A small network was shown many inputs. Here are its activations along a few directions, one row for each input.
Each table varies a few parts of the input and shows all the possible inputs, shuffled.
A made-up example of a description, with smaller parts first: one of 2 separate values, together with either a single point or one of 11 places around a ring or (one of 4 places along a line, together with one of 8 places around a ring).
Shared parts are said once, and a part with two or three values counts as separate values.
(in the rows, 100 means zero)

Other details of the inputs vary at random and push rows far along three fixed directions, the same in every table; ignore that.
These rows show it; all are for the same input, with only those details redrawn:
111,96,116,99,93,110,133,84,92,105,67,89,103
93,105,99,112,88,72,116,106,67,92,112,128,97
115,91,108,104,118,125,105,90,113,97,70,94,101
99,97,89,116,121,92,83,115,100,80,117,134,92
103,77,100,113,132,144,59,114,78,89,70,110,84
116,89,91,108,145,119,78,110,150,79,106,122,93
118,89,109,100,121,123,110,94,130,96,78,96,97
98,90,115,106,90,118,106,99,39,104,60,97,92

Table:
row 1: 111,98,93,94,64,80,149,81,89,123,88,49,94
row 2: 114,81,106,94,122,123,70,105,73,107,72,103,99
row 3: 75,126,81,99,96,72,97,109,125,99,155,129,122
row 4: 66,127,82,103,93,77,89,116,92,95,148,132,115
row 5: 93,115,82,117,81,52,93,108,128,70,147,115,91
row 6: 92,96,109,118,80,116,84,117,20,97,79,98,103
row 7: 111,111,109,113,91,92,129,102,131,95,108,101,117
row 8: 95,116,89,80,142,100,86,92,165,105,119,118,111
row 9: 130,82,96,84,132,125,58,88,140,97,79,83,82
row 10: 73,121,84,97,94,79,81,118,92,106,150,130,116
row 11: 106,78,94,102,96,124,48,108,80,91,97,87,82
row 12: 98,95,104,107,100,72,99,105,73,101,114,122,100
row 13: 96,97,119,96,58,91,121,83,36,111,72,77,66
row 14: 105,91,67,115,120,89,97,123,111,96,120,108,107
row 15: 84,110,116,79,103,106,132,80,115,117,86,88,107
row 16: 127,102,107,78,83,79,141,66,155,100,88,70,95
row 17: 123,104,119,79,60,75,150,60,107,121,80,65,93
row 18: 59,130,93,111,83,76,94,112,59,101,138,125,108
row 19: 122,82,99,105,149,140,79,99,153,88,81,102,96
row 20: 107,95,90,101,88,106,71,104,95,84,106,89,87
row 21: 93,110,88,114,74,50,97,103,105,83,149,108,91
row 22: 62,123,93,91,98,79,109,107,87,93,127,133,94
row 23: 93,109,81,89,120,117,127,94,152,127,102,77,113
row 24: 85,123,108,93,107,113,122,91,156,106,95,85,119
row 25: 120,100,116,82,47,82,137,76,94,121,90,56,106
row 26: 85,103,116,78,116,101,119,82,132,118,94,88,105
row 27: 109,102,112,102,75,96,128,101,82,102,98,91,119
row 28: 106,86,111,103,84,117,82,118,39,111,83,94,109
row 29: 104,78,104,110,108,131,61,122,70,100,89,101,104
row 30: 103,75,104,106,130,139,58,117,73,92,66,107,88
Question: Changing only one part turns row 21 into row 6. The same change can be made to row 20. Which row results?
Answer: row 27
Question: Describe the family of inputs behind these rows.
Answer: one of 3 separate values, together with either a single point or one of 4 places along a line or one of 5 places along a line
Question: List by row number the other rows that have the choice among 3 separate values in common with row 15.
Answer: row 3, row 4, row 8, row 10, row 18, row 22, row 23, row 24, row 26
Question: Which other rows does row 17 become when the place on the line of 4 takes its other values? List them by row number.
Answer: row 9, row 13, row 16

Table:
row 31: 80,122,68,116,74,32,119,110,95,87,155,119,108
row 32: 109,88,116,112,82,113,78,109,57,89,85,88,87
row 33: 95,108,87,113,147,124,108,100,169,86,104,103,92
row 34: 116,106,121,105,59,78,141,93,99,100,103,84,121
row 35: 109,89,74,105,128,73,70,120,105,84,128,138,99
row 36: 105,112,89,78,112,86,93,78,176,98,133,108,91
row 37: 72,110,87,95,110,80,61,122,99,97,145,137,106
row 38: 127,93,104,92,93,85,129,82,85,117,89,85,97
row 39: 81,113,83,96,108,68,54,112,94,86,150,130,87
row 40: 101,121,105,77,101,99,130,81,155,123,116,94,132
row 41: 83,102,133,116,73,109,123,100,55,89,68,107,90
row 42: 116,85,116,95,146,125,115,87,146,97,60,106,95
row 43: 130,99,123,99,90,120,141,93,148,109,86,74,136
row 44: 109,86,115,116,93,141,74,116,65,100,76,91,104
row 45: 112,100,95,95,82,48,123,84,84,96,118,113,90
row 46: 87,82,80,114,112,138,49,122,45,99,81,85,70
row 47: 100,87,111,79,124,160,55,91,106,115,60,70,97
row 48: 92,118,96,94,58,70,170,87,108,122,105,72,123
row 49: 79,103,97,103,79,117,114,107,48,121,79,78,110
row 50: 106,85,71,102,137,131,56,105,160,75,96,86,71
row 51: 109,89,106,92,99,106,120,99,62,124,79,101,114
row 52: 98,96,89,123,89,86,49,123,79,61,129,134,75
row 53: 60,121,123,95,85,99,118,86,49,112,86,115,90
row 54: 125,82,111,88,118,111,111,94,110,112,68,82,115
Question: Changing only one part turns row 52 into row 36. The same change can be made to row 41. Which row results?
Answer: row 53
Question: Describe the family of inputs behind these rows.
Answer: one of 4 separate values, together with either a single point or one of 5 places along a line
Question: Which other rows does row 51 become when the choice among 4 separate values takes its other values? List them by row number.
Answer: row 40, row 43, row 49
Question: List by row number the other rows that have the choice among 4 separate values in common with row 54.
Answer: row 35, row 38, row 42, row 45, row 51
Question: Which other rows does row 38 become when the choice among 4 separate values takes its other values? List them by row number.
Answer: row 32, row 39, row 46
